Each row below holds a small network's activations on one input, seen along a few directions.
In each table, some parts of the input vary, and every possible input appears once, in random order.
Descriptions start from the smaller parts, as in this example, which fits no table here: one of 5 places around a ring, together with either a single point or (one of 2 separate values, together with one of 4 places along a line) or one of 9 places along a line.
Shared parts are said once, and a part with two or three values counts as separate values.

Other details of the inputs shift rows strongly along two fixed directions, in all tables alike. That doesn't count.

Table:
row 1: 2.28, -0.26, -0.34, -1.67, 0.35, -2.00, 1.14, -1.98, -2.17, -2.67, 2.56, -1.61, -2.01
row 2: -0.54, 5.13, -1.81, 1.64, 2.26, -1.09, -7.68, 2.44, 1.49, 1.24, 0.84, -1.17, 0.52
row 3: 1.77, 3.99, -2.34, -2.15, 0.09, -2.98, 0.69, 1.99, -1.06, 0.47, 0.41, -5.03, -0.20
row 4: 2.78, 3.18, 0.50, -0.75, 0.91, -4.66, -1.89, 0.27, 0.05, -0.29, 0.68, -4.40, -0.19
row 5: -1.25, 2.99, -2.01, 0.99, 2.95, -3.73, -5.20, 0.29, 0.24, 2.53, 0.38, -1.09, -1.15
row 6: -0.98, -1.72, -0.82, -1.98, -2.86, -0.39, 4.27, 2.45, -5.06, -1.65, 2.18, -2.83, -1.12
row 7: -0.18, -2.06, 2.49, 1.61, 1.67, 4.88, 0.02, -1.99, 2.64, 0.98, -3.73, 2.52, 4.19
row 8: 0.48, -1.31, 2.29, -1.33, -2.10, -0.83, 2.75, -2.17, -1.86, -2.12, 2.66, -1.27, -1.18
row 9: -0.19, -0.14, -1.69, -0.90, -2.56, 0.24, -0.58, 2.00, -0.02, -0.32, 0.64, 1.38, -0.46
row 10: -0.84, -1.38, 3.85, 0.26, -0.30, -0.37, 0.83, 0.32, -2.14, -2.36, 0.02, -0.90, 0.51
row 11: -1.04, -3.93, -0.87, -0.04, -2.10, 0.02, 3.30, -2.18, -0.29, 0.01, -1.65, 1.46, -2.27
row 12: 2.74, -0.96, -3.88, -1.89, -1.45, -5.00, -2.97, 3.35, -2.50, 2.23, 3.07, -1.22, -0.63
row 13: 0.18, 3.57, 4.73, 0.73, 4.47, 6.53, 0.39, -1.34, 2.35, -0.71, -4.11, 2.37, 2.41
row 14: -1.24, 2.43, 0.43, 1.73, 0.86, 2.93, -4.01, 0.33, 2.39, 0.08, -2.08, 1.06, 1.61
row 15: -0.98, -1.61, -0.77, -0.84, -0.82, -1.54, 0.72, 0.10, -0.48, 1.51, -0.83, 2.09, -1.69
row 16: -1.63, 0.96, 2.44, 1.68, 0.16, 5.77, -2.03, -1.13, 3.55, -0.62, -4.91, 3.38, 2.98
row 17: -1.50, -3.13, 0.44, 0.24, -1.68, 3.71, 4.30, -0.49, 2.78, -2.32, 0.54, 2.63, -0.59
row 18: 0.38, -6.10, -0.47, 0.34, -1.35, 2.75, 5.10, -2.02, 0.19, -0.66, 0.86, 0.33, 0.27
row 19: 0.48, -2.92, -0.09, -0.37, 0.87, 0.61, 1.53, -0.09, 1.48, 0.75, 1.15, 1.44, 1.36
row 20: 0.29, 0.44, -0.49, 2.27, -2.48, -0.81, 5.39, -0.93, -1.45, -1.32, 1.12, 0.96, -1.16
row 21: 0.63, 6.54, 1.52, -0.32, 1.90, -1.52, -5.10, 2.61, -1.05, 1.88, 1.58, -2.17, 0.09
row 22: 1.39, -1.14, -0.81, 0.33, 0.06, 0.23, -2.43, 0.24, 0.03, 1.51, -1.27, 0.34, 2.23
row 23: -0.57, -3.61, -3.23, -0.16, -2.21, -2.68, 2.85, -1.06, -1.72, -0.02, 1.45, -0.98, -3.93
row 24: -2.45, 1.04, 0.93, 0.57, 3.35, -0.04, -1.40, -1.03, 2.61, 1.87, -1.56, 2.73, 0.40
Each input here is: either a single point or (one of 2 separate values, together with one of 4 places along a line) or (one of 3 separate values, together with one of 5 places along a line).
Q: Change only the choice among 2 separate values in row 6. List by row number the other rows that result.
A: row 10
Q: Change only the choice among 3 separate values in row 7. List by row number the other rows that result.
A: row 14, row 23
Q: Change only the place on the line of 5 in row 7. List by row number the other rows that result.
A: row 12, row 18, row 19, row 22
Q: Change only the choice among 3 separate values in row 19. List by row number the other rows that result.
A: row 17, row 24
